These are the activations of a small neural network, seen along a few directions. Each row is one input.
In each table, some parts of the input vary, and every possible input appears once, in random order.
A made-up example of a description, with smaller parts first: one of 5 places around a ring, together with either a single point or (one of 2 separate values, together with one of 4 places along a line) or one of 9 places along a line.
Shared parts are said once, and a part with two or three values counts as separate values.

Rows:
row 1: |   1 |  33 |  -7 |  -7 |  21 |   8 |  15 |  23 | -17 |  23 |  30 |  -2 | -30 |   3 | -17 |
row 2: | -14 | -70 |  -1 | -16 | -45 |   4 | -18 | -14 |  -6 | -12 |   5 |  73 | -30 |  -7 |   7 |
row 3: |  19 | -86 |   2 | -21 |  -2 |  34 | -22 | -15 |   3 | -44 |  13 |   6 |   1 |  32 |  23 |
row 4: |   2 |  37 | -20 |  16 |   2 |  -5 |  14 | -33 |  -3 |  16 |  -1 | -13 |  -7 |  -8 | -14 |
row 5: |  12 |  47 |  19 |  14 |  16 |  27 | -20 |   0 |  -7 |  -5 | -23 | -28 |  20 |  -8 |   0 |
row 6: | -12 | -66 |  13 |  11 | -53 |   5 | -19 | -27 |  -2 | -34 |  13 |  53 | -17 |   8 |  28 |
row 7: | -22 |  23 | -13 | -18 |  19 | -21 |  39 |  31 |   0 |  25 |   7 |  10 | -18 |  -7 | -10 |
row 8: |  10 |  41 |  -8 |  32 |   6 | -11 | -11 | -11 |   5 |  -3 | -30 | -33 |  13 |  -5 |   3 |
row 9: |  11 |  43 |  20 |   1 |  17 |  16 | -12 | -15 |  -3 |   9 | -19 | -11 |   9 |  12 | -13 |
row 10: | -10 |  31 |   4 |  -1 | -20 | -37 |   6 |  -3 |  14 |  15 |  -5 | -24 |  22 |   1 |  -5 |
row 11: |   4 |  44 |  -7 | -18 |  23 |  22 |   2 | -14 | -25 |  30 |   6 |  15 |  -8 | -13 | -20 |
row 12: |  -8 |  27 |  -4 |  17 |  -3 | -33 |   8 |  22 |  20 |   3 | -25 | -24 |  37 | -18 |  -5 |
row 13: |  -4 |  12 |  15 |   8 |  19 | -31 |  37 |  25 |  17 |  20 |  -4 | -29 |   5 |   2 |  -3 |
row 14: |  20 |  27 |  19 |  22 |  17 |   4 |  -6 |  37 |   1 |  -1 |   4 | -38 |   9 | -11 |   5 |
row 15: |  13 | -83 |  -2 | -10 |  -1 |  39 | -39 |   1 |  -4 | -56 |  -9 |   6 |  18 |  25 |  39 |
row 16: |   7 |  34 |  -9 |   7 |  11 | -21 | -11 | -20 |  12 |   4 | -16 | -21 |   4 |  -7 | -18 |
row 17: |  10 |  23 |  24 |  12 |  26 |  -7 |   7 |  19 |  -7 |   9 |  16 | -32 |   6 |   5 | -10 |
row 18: |  -9 |  21 |  11 |  15 |  14 | -23 |  18 |  38 |  23 |   5 | -19 | -36 |   7 |  -7 |  15 |
row 19: |  21 | -92 | -14 | -24 |  -7 |  44 |   0 | -17 | -14 | -34 |  18 |  21 |   0 |  20 |  13 |
row 20: |  -2 | -77 |  25 |  11 | -42 | -10 | -36 | -19 |   3 | -38 |  -7 |  47 |  -6 |  14 |  16 |
row 21: |   9 |  22 |  12 |  -9 |  12 |   8 |  14 |  17 |  -7 |  35 |  17 | -27 | -12 |  -9 | -20 |
row 22: |  -5 |  44 | -32 |  -6 |   7 |  -7 |  -1 | -23 | -11 |  28 |  -1 |   9 | -20 | -12 | -15 |
row 23: | -18 |   9 |  -4 |   2 |  14 | -28 |  32 |  24 |  10 |  26 |  10 | -11 |  -2 |  -6 |  -2 |
row 24: |  -3 | -85 | -29 | -42 |   6 |  40 | -14 |  -9 | -19 | -36 |  30 |  48 | -12 |  12 |  18 |
row 25: | -13 |  37 | -26 | -23 | -15 | -30 |  25 |   7 |   2 |  36 |   8 |  17 |   3 | -15 |  -7 |
row 26: | -25 |  33 | -14 |   4 | -16 | -23 |  24 |  -6 |  11 |  18 |   5 | -10 |  12 |  -1 | -15 |
row 27: |   0 | -70 |  28 |  18 | -51 |   9 | -38 |  -3 |   8 | -48 | -22 |  28 |  -5 |  -5 |  25 |
row 28: |   5 |  42 |  -1 |   5 |  23 |  25 |   8 | -16 |  -4 |  10 |   0 |   5 |   2 |   4 | -18 |
What do these inputs look like to the network? -> one of 4 places along a line, together with either one of 2 separate values or one of 5 places around a ring
Changing only the place on the line of 4 turns row 6 into row 20. The same change can be made to row 26. Which row results? -> row 10
Change only the choice among 2 separate values in row 19. List by row number the other rows that result. -> row 6
Change only the choice among 2 separate values in row 15. List by row number the other rows that result. -> row 27
Change only the place on the ring of 5 in row 11. List by row number the other rows that result. -> row 1, row 7, row 22, row 25

Rows:
row 29: |   9 |  20 |   5 | -10 |  16 |  -3 |  12 | -20 |   3 |  14 |   2 |   0 | -13 |  12 | -17 |
row 30: |   2 |  24 | -28 | -33 |  25 |  26 |  12 |   8 | -17 |  19 |  14 |   4 | -18 |  -4 |  -3 |
row 31: | -12 |  12 | -29 |   2 |   6 | -12 |  10 | -25 |  -9 |  17 |   3 |  40 | -14 |  -9 | -26 |
row 32: |   7 | -78 |  24 |   1 | -17 |  23 | -32 |  -8 |  -5 | -39 |   8 |  14 |  -4 |  18 |  20 |
row 33: | -19 |  15 |   7 |   7 |  -6 |   2 |   4 | -13 |  -7 |  18 |   0 |  26 |  -5 | -21 |  -7 |
row 34: | -25 |  14 | -31 |  -5 | -16 | -20 |  26 |   7 |   0 |  21 |  16 |  35 | -16 |  -7 |  -2 |
row 35: |   3 |  -7 |  18 |  -4 |   2 | -16 |   7 |  30 |  11 |   6 |   2 | -24 |   8 |  -2 |  -1 |
row 36: |   9 |  28 |   9 |  22 |  -5 | -14 | -10 | -15 |  20 |  -9 | -42 |   1 |  28 |   5 |   0 |
row 37: |   2 |  17 | -34 |  -3 |  16 |   4 |   6 | -27 |  -2 |  33 |  24 |   7 | -21 |  -8 | -23 |
row 38: |   8 |  16 |  16 |   6 |  11 |   7 | -13 |  -9 |   3 |   4 | -11 | -21 |   0 |   5 | -29 |
row 39: |  11 |   5 |  18 |  -4 |  18 |   9 |   1 |   9 |   4 |   5 |   9 | -35 |  17 |   4 | -13 |
row 40: |  -8 |  19 |  21 |  10 | -21 | -22 |  -3 |  21 |  -6 |   5 |  -6 |  -2 |   0 | -10 |   8 |
row 41: | -12 |  26 |  17 |  13 | -10 |  -9 |  -7 | -13 |   7 |   2 | -18 |   3 |  -4 |  -9 |  -2 |
row 42: |  24 |  36 |   5 |  24 |  11 |  -2 | -23 |  -7 |  12 | -12 | -19 | -32 |  12 |   1 |  -8 |
row 43: |  17 | -56 |   4 |  17 | -17 |  23 | -42 |  -6 |   7 | -51 | -13 |   4 |  17 |  13 |  47 |
row 44: | -15 |   5 | -33 | -22 |   9 |  -7 |  20 |  16 | -13 |  26 |  21 |   5 |  -7 |  -7 |  -3 |
row 45: |  -4 | -74 |   5 |  -9 | -18 |  25 | -23 | -10 | -21 | -39 |  20 |  34 | -11 |   3 |  27 |
row 46: |   9 |   5 |  11 |  19 |   2 |  -4 |  10 |  31 |  15 | -13 | -31 | -37 |  15 | -10 |   4 |
row 47: | -10 |  -9 |   3 | -19 |   9 | -11 |  26 |  20 |  -3 |  16 |   1 |  -8 |  -7 |   3 |   2 |
row 48: |  -3 |  23 |   6 |  21 | -34 | -32 |   2 |   8 |  15 | -13 | -15 | -23 |  22 |   2 |  12 |
row 49: |   2 |   5 |   9 | -23 |  29 |  23 |  20 |   5 | -11 |  10 |   8 |  -9 |  -1 |  10 |  -8 |
row 50: |  -3 | -78 | -27 | -17 | -10 |  26 | -20 | -14 | -11 | -26 |  25 |  54 | -18 |   4 |  11 |
row 51: |  18 |  26 |   1 |   2 |  15 |   7 |  -2 |  -1 |  14 | -14 |  -6 | -55 |  31 |   5 |  13 |
row 52: | -10 |   3 |   4 |   6 | -13 | -23 |  20 |  14 |  -7 |  20 |   8 |  18 | -12 |   3 |  -3 |
Changing only one part turns row 43 into row 45. The same change can be made to row 46. Which row results? -> row 47
What do these inputs look like to the network? -> one of 4 places along a line, together with either a single point or one of 5 places around a ring
List by row number the other rows that have the place on the line of 4 in common with row 39. -> row 32, row 35, row 38, row 40, row 41
List by row number the other rows that have the place on the line of 4 in common with row 50. -> row 30, row 31, row 34, row 37, row 44

Rows:
row 53: | -15 | -32 |  -6 |  -9 | -13 | -15 |  22 |  13 |   3 |   3 |   3 |  21 |  -5 |  -1 |  -2 |
row 54: |  -5 |  -9 | -17 | -14 |  25 |  24 |   9 |  -7 | -15 |   5 |  21 |  22 | -10 |  -4 |  -6 |
row 55: |  20 |   4 |   8 |   1 | -11 |  12 | -34 | -20 |   1 | -15 | -20 |   6 |  -5 |  14 |   4 |
row 56: |   1 | -27 | -10 | -31 |  10 |  -4 |  12 |   1 |  -2 |  10 |  13 |   3 | -19 |  17 |  -5 |
row 57: |  18 | -21 |  15 |  -6 |   6 |  10 |  -6 |  18 |   4 | -26 |  -1 | -22 |  13 |  11 |   7 |
row 58: |   8 |  71 |   7 |  22 |  17 | -20 |  20 |  10 |  11 |  11 | -17 | -54 |  35 | -17 | -19 |
row 59: | -12 | -10 | -10 | -11 |   3 |   5 |  -8 | -32 | -16 |  15 |   7 |  31 | -27 |  -1 |  -2 |
row 60: |   0 |  -7 |   8 |  21 | -33 |  -7 | -28 |  -4 |   7 | -18 |  -4 |  -3 |   5 |  -3 |  15 |
row 61: |  11 |  -8 |   2 |  -2 |  16 |  32 | -19 |  -3 |  -3 | -19 | -13 |  -9 |  15 |   0 |  16 |
row 62: | -23 | -17 | -19 |  10 | -22 | -13 |  -2 | -12 |  -2 |   8 |  21 |  23 | -14 | -14 |  -2 |
row 63: |  -4 |  77 |  -8 |  -4 |  15 | -25 |  40 |  14 |  -4 |  43 |   3 | -17 |   7 | -13 | -31 |
row 64: |   1 | -22 |  30 |  24 | -13 |   0 |  -5 |  22 |  16 | -17 | -15 |  -1 |   4 |  11 |  23 |
Changing only one part turns row 58 into row 63. The same change can be made to row 64. Which row results? -> row 53
What do these inputs look like to the network? -> one of 2 separate values, together with either a single point or one of 5 places around a ring
Change only the choice among 2 separate values in row 60. List by row number the other rows that result. -> row 62
Change only the choice among 2 separate values in row 59. List by row number the other rows that result. -> row 55

Rows:
row 65: |  -3 |  47 |  -6 | -20 |  15 | -10 |  30 |  31 | -20 |  44 |  20 |   8 | -26 |  -3 | -27 |
row 66: |  10 |  19 |  26 |  37 |  -9 | -11 | -26 |  -6 |  17 | -19 | -30 | -38 |  15 |   2 |  21 |
row 67: |  -9 |   1 | -38 | -26 |   3 |  11 |   6 | -23 | -18 |  17 |  11 |  51 | -24 |  -3 | -16 |
row 68: |  14 | -28 |  10 |  20 |  -8 |  24 | -44 | -11 |  -1 | -45 | -27 |  -4 |  12 |  -6 |  18 |
row 69: | -10 | -72 | -12 |  -8 | -45 |  -6 |  -7 | -21 |   6 | -32 |  21 |  48 |   3 |   0 |  -1 |
row 70: |   4 |  59 |  12 |  12 |   7 | -16 |   3 |  -3 |   6 |  30 | -20 | -35 |  12 |  -7 | -15 |
row 71: | -14 |  55 | -17 | -12 |   7 | -10 |  33 | -10 |  -8 |  42 |  12 |  22 |  -1 |  -9 | -19 |
row 72: | -14 | -10 | -31 | -29 |  17 |  12 |  23 |   3 | -18 |  20 |  24 |  42 | -30 |   4 |  -2 |
row 73: |  -5 |  48 |   7 |  13 |  23 | -16 |  12 |  19 |   5 |  38 |  -5 | -52 |   2 |  -9 |  -8 |
row 74: |  11 |   9 |  21 |  24 |  11 |   0 |  -4 |  22 |  19 | -17 | -19 | -53 |  29 |   2 |  18 |
row 75: |  -6 | -83 |  -6 | -22 | -28 |  -3 |   4 |   0 |   5 | -33 |  23 |  30 |   1 |  11 |   8 |
row 76: |  22 | -44 |  33 |  12 |  10 |  25 | -31 |  -2 |   7 | -44 |  -9 | -19 |   6 |  18 |  23 |
What do these inputs look like to the network? -> one of 2 separate values, together with one of 6 places around a ring
Changing only the choice among 2 separate values turns row 73 into row 70. The same change can be made to row 74. Which row results? -> row 66
Change only the choice among 2 separate values in row 67. List by row number the other rows that result. -> row 72
